Here are a small network's activations along a few directions, averaged over the inputs that share one value of a field.
Related values have similar rows: they may be neighbours, one step apart, or belong to one group.
Random noise pushes rows far along 12 fixed directions. That doesn't count. These rows show it; they differ only by the noise:
[ -86 -509  219 -236 -256 -177  572   61   44  302 -115  235  238 -195
 -259   -9  261    1  167 -224  167  133  -88  361]
[ 180  412   38  159   80   47 -142 -186    4  -92  407   96  170  214
   90  274  293 -204  279 -141  102  -83 -130  137]
[  70  221 -211 -614  605 -313 -329    6  -11  283 -182   38 -166   97
 -122  219 -283 -112    7  297 -594  -25  -24 -295]
[-263  -50 -419   58   60   50  -79  -27   57 -182  -45 -390  307  -27
   12   18  269  130  148 -285   32 -111 -192  126]
[ 483   80  465 -202  193  -40   20  405  258 -103  914  310  132  464
 -248  -20   85  628  -86   94 -310 -137  252 -593]
[-296 -277  293   39 -245  531  194  177  522  -62  386  357  223  110
    5 -117 -112  278  -51  269   12 -116  140   -7]
[ 240  -59  130 -185 -184 -302 -327  288  -67  298  242  209   -3   81
  -13  396  357  160 -120 -115 -276  -60  140  -90]
[  70 -444 -230   51  -66  179   76 -207  -11   94 -459  -70 -200  -21
    6 -401 -172 -203 -131    1 -229  190  399  -45]
[-336   66 -335  103 -125  304   -6  179   82 -101   79 -157 -143 -305
  198  -65  126  355 -128 -108 -207  313  494   21]
[-192  393 -178 -122 -111 -251 -265  501 -218 -144  -62 -286 -170 -304
 -216    8 -171  474 -212  171  346  115   33   68]
[ -43 -166  -44 -203   64 -327   40   61 -202  244 -412   47 -285 -218
   55  203   45  177 -336 -215 -538  218  164  -33]
[ 180  -23  186 -390   35  -84 -557 -162 -116  -95  488  729 -111 -236
  -60   -9 -320 -449  232   -8   91  128  312 -416]
[ 216  477 -196  288 -103 -266 -132  174 -410 -158 -204 -293 -130   98
   13  265  363  165 -225 -426  226  -94 -284  241]
[-269 -260 -131 -188  111  160  347 -126   48 -107 -321  244   61 -127
  -62 -122 -106 -144   26 -316   32  -35 -255   83]


Dibar, 12 values:
j4: [ 201 -158  465 -149  -34  118  182  132   16 -128  387  828   38  194
  106   52    7   -1  -89 -307  138 -329 -262 -493]
j5: [ -10  175 -323   -8    6 -257  -34  -30 -281  -81   61 -123  -39 -367
   61   88  202  -43  228 -410  173  142  -37   -6]
j10: [  55 -413  565 -384  -29 -283  235  218   -4  138  429  371   33 -243
 -290   80  -62  276    5  -23  -67   92  115 -278]
j7: [ -99  241  232  111  131 -172  321 -258 -246   45 -457  230 -355 -171
  317  326  -57 -255 -256 -128 -282   98 -381  223]
j9: [-105   12 -287  358 -198    0 -128   17 -165 -267  -95 -381   10 -177
  116  -62  229  221  -86 -351  132  101   85  141]
j3: [-163  -61 -193  -85  250 -119 -602    3   85  245  -67 -337  140  195
  329  417  266   73 -126  128 -765 -294 -138 -344]
j2: [-233  249 -113  -69  277    9  110 -106  248  196  272 -321   54 -156
   23   78  -11   44  283  495 -371  274  313   51]
j11: [  29 -370  488  -44  -61 -358  877 -174  -71  306 -172   35  -29 -280
  -73 -257 -102  114   92   98  -37  480   87  216]
j12: [ 428 -320 -201  -21 -149  300  161  -49  -53  211 -162   97   -8  225
  -80 -278  234 -555  193 -350  191  -38  190   96]
j8: [ 245 -124  596  361 -546 -167 -127 -295 -114  125   -5  253 -130  -72
  120  103  -36 -422    5  265  413  183  134  339]
j1: [ 198 -461   57 -102  225  -89  199  -53  216  163   40 -113  207  293
 -130 -107  -34   23   90  -83 -187 -296 -170 -300]
j6: [  57  198  125   23  -82   84 -230  304  -12 -191   56  111   64  255
   16   85   67  134 -249  -38  257 -420 -351 -151]
Dibar is arranged as a 3 by 4 grid.
List every value one step from j6, in the order listed.
> j3, j8
List every value one step from j12, in the order listed.
> j10, j9
List every value one step from j11, in the order listed.
> j4, j5, j7
A value of Dibar combines one of 3 hidden first parts with one of 4 second parts; all combinations occur once.
Changing only the second part turns j8 into j9. j11 has the same second part as j8; what does that change turn j11 into?
> j5
Changing only the second part turns j3 into j10. j4 has the same second part as j3; what does that change turn j4 into?
> j1
